Each row below holds a small network's activations on one input, seen along a few directions.
Each table varies a few parts of the input and shows all the possible inputs, shuffled.
Descriptions start from the smaller parts, as in this example, which fits no table here: values(2) and (point or ring(11) or (line(6) and ring(8))).
Shared parts are said once, and a part with two or three values counts as separate values.

Other details of the inputs vary at random and push rows far along two fixed directions, the same in every table; ignore that.

Table:
R1: [10 11 37 -11 -2 -113 -30 45 -26 46 19 30]
R2: [24 35 9 -16 -5 12 -16 17 -20 -8 -7 -6]
R3: [-17 -22 -16 19 -2 30 26 -38 27 -7 -1 -13]
R4: [-5 -18 1 6 25 -106 -40 58 5 19 18 30]
R5: [-13 -12 -1 1 -10 42 3 5 7 -16 -10 -7]
R6: [-3 -63 -37 38 -1 31 70 -105 67 11 -13 -10]
R7: [16 -5 -11 8 -11 47 23 -37 16 -13 -21 -16]
R8: [-15 -35 23 7 -22 -25 35 -36 9 36 6 8]
R9: [-17 -1 -7 -9 -4 57 27 -36 0 -17 -5 -12]
R10: [1 -43 -31 32 -8 44 50 -75 53 -2 -16 -16]
R11: [29 70 29 -41 -10 22 -58 82 -61 -26 -14 -1]
R12: [19 30 11 -20 3 6 -13 17 -31 -6 -8 4]
R13: [-8 -15 -22 16 11 -11 25 -43 27 8 7 -2]
R14: [18 39 12 -24 -2 49 5 -7 -37 -20 -15 -9]
R15: [11 33 15 -22 17 -42 -34 46 -37 3 8 17]
R16: [-5 20 15 -15 -18 64 -9 23 -24 -33 -9 -19]
R17: [12 35 4 -7 5 0 -13 12 -19 -3 8 -5]
R18: [1 -49 -29 27 10 -37 22 -39 46 20 0 10]
R19: [-13 -67 -36 38 10 -45 26 -43 62 27 9 11]
R20: [-3 -31 -19 19 1 -7 21 -36 36 13 1 0]
R21: [0 -6 -15 15 -5 39 29 -44 19 -12 -8 -20]
R22: [-22 -15 -5 -4 2 35 26 -32 5 -7 0 0]
R23: [-6 17 10 -21 -16 54 -12 25 -19 -22 -9 -6]
R24: [6 -10 0 4 8 -31 -18 27 3 2 -4 12]
R25: [-21 -51 -30 37 17 -43 21 -35 51 19 13 6]
R26: [4 21 1 0 6 -3 -8 5 -11 0 11 -3]
R27: [32 43 47 -26 -37 36 19 -17 -46 5 -19 -13]
R28: [-21 -64 -26 44 26 -112 -11 12 59 36 25 26]
R29: [-24 -27 0 5 5 -23 -16 31 8 -1 9 10]
R30: [5 60 31 -41 -15 34 -63 95 -55 -30 -5 -2]
R31: [-17 -33 -9 3 -1 8 16 -19 24 4 -2 6]
R32: [1 5 34 -7 -40 47 41 -43 -14 11 -8 -16]
R33: [-9 15 14 -16 -18 55 -16 38 -19 -28 -13 -11]
R34: [15 4 1 -11 -9 55 23 -30 -5 -14 -23 -8]
R35: [3 -16 22 16 -35 25 56 -69 12 25 -4 -16]
R36: [7 8 -4 -7 -7 55 22 -30 -7 -20 -21 -14]
R37: [-13 -34 -11 25 11 -45 -12 18 30 12 12 11]
R38: [27 80 19 -36 -9 53 -19 24 -59 -29 -10 -19]
R39: [-8 -5 -1 -1 36 -118 -39 46 -2 25 26 35]
R40: [-10 -19 -15 15 1 39 41 -60 21 -4 -2 -12]
R41: [5 -16 -13 14 10 -46 -12 9 21 16 11 11]
R42: [24 65 31 -35 -8 18 -56 86 -58 -27 -13 -2]
R43: [21 65 24 -20 -6 1 -56 80 -46 -18 6 -12]
R44: [-2 -8 -14 9 20 -49 -4 -3 9 13 12 11]
R45: [-13 -32 -6 5 6 -12 5 -6 19 9 5 11]
R46: [-8 -24 -7 12 12 -45 -9 8 23 17 15 14]
R47: [-34 -60 -28 34 35 -112 -5 -2 50 36 35 29]
R48: [6 -14 -13 14 -6 27 25 -35 19 -8 -11 -13]
R49: [2 46 9 -21 -6 56 -6 5 -31 -25 0 -19]
R50: [17 1 -3 -10 -10 55 26 -37 -1 -12 -23 -9]
R51: [26 14 23 1 -35 34 48 -60 -10 15 -15 -19]
R52: [-24 -74 -28 48 29 -119 -4 0 63 39 31 26]
R53: [4 -47 -31 27 1 33 69 -100 44 10 -19 -8]
R54: [-10 -11 -3 3 34 -112 -38 46 1 23 25 33]
R55: [-1 25 15 -25 -13 64 1 10 -32 -22 -13 -11]
R56: [27 75 27 -26 -12 19 -59 85 -51 -25 -2 -14]
R57: [-12 -17 0 1 4 -22 -24 36 6 1 5 11]
R58: [9 51 25 -34 -13 65 -19 35 -53 -28 -9 -14]
R59: [-28 -14 -5 -3 14 -25 -12 19 -1 2 14 12]
R60: [28 72 33 -43 2 -2 -53 78 -70 -12 -3 6]
R61: [31 73 20 -31 -9 54 -14 19 -57 -25 -12 -19]
R62: [-5 -48 -32 31 -11 44 49 -72 54 1 -14 -15]
R63: [4 33 1 -8 7 -12 -23 26 -19 -3 12 -4]
R64: [4 -8 0 4 10 -34 -16 24 -2 1 1 10]
R65: [-1 -10 -10 -1 -4 50 34 -45 6 -15 -23 -9]
R66: [13 8 28 7 -14 -64 0 -1 -7 44 17 7]
R67: [17 35 6 -8 2 1 -17 19 -21 -2 4 -5]
R68: [-9 -3 1 -4 36 -116 -41 51 -6 24 26 35]
R69: [-7 -21 -14 3 15 -18 15 -24 10 6 0 11]
R70: [10 -12 -12 -2 -10 50 28 -40 9 -10 -26 -6]
R71: [-9 -12 2 10 29 -111 -44 56 5 31 33 30]
R72: [-19 -13 -1 0 17 -35 -8 12 0 9 17 15]
R73: [-2 22 11 -4 -8 18 -26 39 -14 -17 4 -10]
R74: [17 3 -7 -8 -13 56 19 -29 -2 -15 -24 -10]
R75: [7 1 -12 5 -6 50 30 -45 8 -14 -19 -17]
R76: [7 24 11 -2 19 -74 -49 64 -16 17 26 17]
R77: [-19 -13 -7 1 -7 61 25 -30 7 -22 -11 -15]
R78: [-14 -38 -33 27 1 33 61 -91 45 4 -1 -14]
R79: [-20 11 8 -15 -2 20 -18 31 -17 -17 0 -1]
R80: [-30 -22 -4 6 34 -110 -42 56 7 23 35 32]
R81: [-27 -10 -7 -9 3 33 22 -27 4 -11 1 -1]
R82: [-3 22 -2 -1 5 -1 -13 10 -10 -5 11 -7]
R83: [11 -11 -14 13 -12 48 29 -38 18 -12 -23 -16]
R84: [2 -1 -8 1 -17 67 19 -26 10 -17 -12 -17]
R85: [5 28 10 -11 -11 22 -34 45 -17 -14 -1 -7]
R86: [-4 -7 -5 -5 -17 66 16 -19 5 -19 -13 -12]
R87: [-3 -32 15 25 -5 -102 9 -12 23 60 26 18]
R88: [18 21 9 -15 1 -2 -29 39 -19 -7 -9 6]
Description of these inputs: line(8) and (point or ring(10)).
The inputs of R25 and R75 match in every part but the line(8) part. If R87 is changed in the same way as R25 into R75, which row does it become?
Answer: R51
The inputs of R78 and R9 match in every part but the line(8) part. If R28 is changed in the same way as R78 into R9, which row does it become?
Answer: R5
The inputs of R19 and R70 match in every part but the line(8) part. If R26 is changed in the same way as R19 into R70, which row does it become?
Answer: R15
Change only the line(8) part in R45. List by row number the other rows that result.
Answer: R2, R6, R20, R31, R34, R46, R50
A walk changes only the ring(10) part. It starts at R71 and steps to R46. List the rest of the walk in order.
Answer: R84, R85, R37, R73, R3, R47, R49, R40
Which other rows agree with R41 in the line(8) part? List them by row number.
Answer: R6, R10, R13, R17, R21, R43, R56, R63, R66, R67

Table:
R89: [40 26 23 -2 -28 1 -1 2 -14 12 -18 -5]
R90: [-1 -32 -18 11 16 -8 17 -16 17 -11 -21 7]
R91: [-2 -50 -22 24 0 21 43 -49 34 -10 -28 -2]
R92: [30 41 18 -24 -23 69 -17 31 -37 -40 -34 -19]
R93: [-10 -18 -35 19 17 20 26 -45 32 -9 2 -8]
R94: [-30 -49 -2 14 4 -70 -11 15 33 32 26 26]
R95: [3 17 4 8 -16 26 -7 10 0 -13 0 -21]
R96: [-24 -31 0 -16 11 -34 -16 18 7 19 11 31]
R97: [-24 6 17 -3 11 -42 -31 55 -20 -3 15 7]
R98: [-29 -54 -16 11 -8 31 46 -65 41 15 3 5]
R99: [-14 29 3 -10 -8 64 6 -3 -21 -33 -8 -25]
R100: [-1 -36 -28 28 20 -12 23 -33 31 -4 -11 -1]
R101: [1 33 40 -32 -18 15 -46 80 -44 -12 -1 2]
R102: [-8 7 0 -2 17 -73 -47 52 3 27 38 23]
R103: [1 7 27 -1 -15 -4 57 -75 -21 31 0 -5]
R104: [13 18 -15 -13 12 27 -11 3 -9 -17 -10 1]
R105: [-27 -36 -19 27 -3 54 57 -71 31 -15 -10 -24]
R106: [-31 -5 4 -7 22 -48 -33 48 -10 1 24 18]
R107: [6 63 17 -39 -23 109 -8 7 -45 -30 -4 -26]
R108: [22 65 6 -27 -1 64 -22 30 -48 -48 -24 -21]
R109: [-19 -4 9 14 14 -74 -34 55 -1 11 26 10]
R110: [-5 -36 -32 22 20 -38 10 -35 49 27 21 14]
R111: [40 85 26 -31 -31 106 -26 44 -59 -52 -29 -40]
R112: [22 53 14 -8 -7 8 -45 63 -29 -18 4 -18]
R113: [49 49 40 -26 -42 54 -3 12 -43 -12 -35 -16]
R114: [6 -23 -21 -9 11 8 8 -19 16 4 -9 20]
R115: [25 57 13 -34 3 3 -54 67 -41 -6 4 8]
R116: [0 -54 -20 20 -3 13 33 -45 43 4 -19 4]
R117: [5 11 26 5 -8 -29 53 -72 -17 38 10 -5]
R118: [5 11 -2 4 16 -73 -50 55 6 19 28 18]
R119: [-13 -1 13 7 6 -68 -45 62 2 18 31 14]
R120: [8 -33 -14 1 1 -2 10 -16 26 7 -13 14]
R121: [-14 -15 -5 23 5 -24 3 1 17 1 11 -7]
R122: [-7 -34 -36 17 18 13 29 -46 31 -9 -10 4]
R123: [0 71 41 -54 -21 81 -32 66 -79 -55 -23 -18]
R124: [23 64 1 -29 0 74 -21 25 -45 -45 -18 -19]
R125: [15 -15 -18 7 0 13 10 -20 24 4 -5 1]
R126: [20 31 34 3 -21 -53 -29 43 -17 30 20 0]
R127: [24 68 14 -15 -21 92 -6 14 -39 -46 -20 -40]
R128: [9 53 27 -18 -35 101 -3 16 -39 -40 -15 -41]
R129: [0 -20 -19 3 16 -3 8 -9 8 -17 -22 7]
R130: [33 24 28 -17 11 -89 -3 0 -37 36 2 25]
R131: [9 17 47 -23 -2 -77 11 -5 -46 40 8 21]
R132: [3 -22 -16 26 0 -1 13 -25 39 8 6 -8]
R133: [18 63 5 -29 6 15 -49 53 -34 -8 16 -2]
R134: [10 -12 -16 21 8 2 9 -8 14 -9 -12 -6]
R135: [-2 -47 -21 30 21 -78 -12 6 44 27 13 22]
R136: [11 -25 -17 21 -2 -2 11 -16 27 -4 -14 -7]
R137: [-6 -17 -21 12 33 -65 -19 20 10 0 4 18]
R138: [-2 -30 -39 13 17 29 32 -56 34 -6 -10 0]
R139: [-1 -14 -24 26 14 -1 18 -26 24 -10 -1 -12]
R140: [-13 -28 -36 27 17 8 34 -52 38 -10 -4 -9]
R141: [-12 23 -1 -6 19 -37 -40 50 -16 -3 23 7]
R142: [-28 -37 -9 -9 8 14 15 -18 11 -3 -7 13]
R143: [-29 -33 1 4 -5 38 37 -28 6 -18 -20 -6]
R144: [29 27 12 1 0 -33 34 -58 -17 31 7 -2]
R145: [-16 -25 4 9 -21 38 21 -23 18 -2 -2 -12]
R146: [11 4 24 12 -42 26 33 -36 6 20 -3 -21]
R147: [-29 -11 1 -6 23 -70 -38 50 0 15 30 28]
R148: [21 19 -10 -14 -1 38 -4 -3 -5 -5 -6 -2]
R149: [5 38 36 -43 -34 81 -17 34 -45 -26 -17 -10]
R150: [-18 -33 -12 17 -11 32 30 -46 36 9 7 -9]
R151: [-16 -17 23 -4 -1 -67 -38 71 -9 9 9 20]
R152: [9 -8 48 -5 -30 -58 -13 37 -15 36 3 16]
R153: [-46 -53 -17 19 20 -44 16 -18 32 8 10 13]
R154: [-9 -27 -20 18 -17 59 44 -69 39 0 -1 -19]
R155: [-1 -10 -5 14 -17 40 18 -26 22 -5 0 -18]
R156: [-21 -23 -27 20 0 54 47 -66 28 -20 -11 -23]
R157: [0 55 33 -26 -35 110 1 18 -52 -47 -23 -38]
R158: [-9 -49 -35 8 18 16 35 -54 36 -3 -17 11]
R159: [25 47 16 -40 -1 13 -47 63 -42 -9 -5 12]
R160: [-6 -21 -37 15 9 51 40 -69 36 -12 -7 -12]
R161: [-31 -30 -19 12 21 -39 -1 -5 25 13 24 13]
R162: [-29 -16 7 -13 20 -45 -28 48 -12 -1 12 26]
R163: [-20 5 10 -19 9 -36 -36 46 -12 15 27 22]
R164: [-5 9 -19 -2 -10 103 36 -58 8 -26 -10 -30]
R165: [8 16 -6 4 20 -26 -25 31 -11 -12 -3 0]
R166: [13 45 8 -32 12 15 -43 63 -45 -29 -10 6]
R167: [-19 -30 -26 28 -2 52 53 -72 34 -16 -10 -26]
R168: [48 80 38 -37 -17 29 10 -16 -71 -4 -19 -15]
R169: [29 11 20 8 0 -113 -45 57 -5 41 18 24]
R170: [17 -6 -10 7 -13 54 19 -27 15 -13 -19 -15]
R171: [8 -19 -15 21 7 -7 8 -8 14 -7 -13 -2]
R172: [-15 1 6 -3 15 -73 -44 53 1 28 38 24]
R173: [32 14 10 14 -30 25 21 -33 5 15 -7 -20]
R174: [10 9 -10 -12 24 -50 -42 40 -3 14 16 26]
R175: [-11 9 -5 -5 21 -67 -46 48 1 23 37 23]
R176: [20 57 39 -14 0 -73 -14 17 -52 35 25 6]
R177: [-31 -56 -2 28 3 -76 -4 18 35 22 18 16]
R178: [-29 -33 -27 17 2 55 50 -68 30 -13 -3 -15]
R179: [-29 -44 9 13 8 -61 -6 29 11 10 4 20]
R180: [16 20 -15 -16 5 41 -3 -6 -6 -8 -5 -1]
R181: [23 -2 0 7 -2 -14 60 -89 0 27 -11 -1]
R182: [-35 -71 -11 5 16 -67 5 -7 38 39 17 39]
R183: [3 -36 -19 16 16 -74 -18 13 35 26 12 26]
R184: [2 -23 27 16 -39 -7 33 -33 14 31 -3 -5]
What do these inputs look like to the network?
Answer: line(8) and (values(2) or ring(10))
The inputs of R181 and R130 match in every part but the line(8) part. If R124 is changed in the same way as R181 into R130, which row does it become?
Answer: R166
The inputs of R90 and R165 match in every part but the line(8) part. If R113 is changed in the same way as R90 into R165, which row does it become?
Answer: R169
Which other rows agree with R173 in the line(8) part? List them by row number.
Answer: R93, R110, R112, R118, R127, R132, R133, R139, R140, R144, R160
Change only the ring(10) part in R136. List by row number the other rows that result.
Answer: R100, R104, R115, R122, R137, R170, R171, R174, R183
Change only the values(2) part in R168. List by row number the other rows that result.
Answer: R89
Change only the values(2) part in R176. List by row number the other rows that result.
Answer: R126
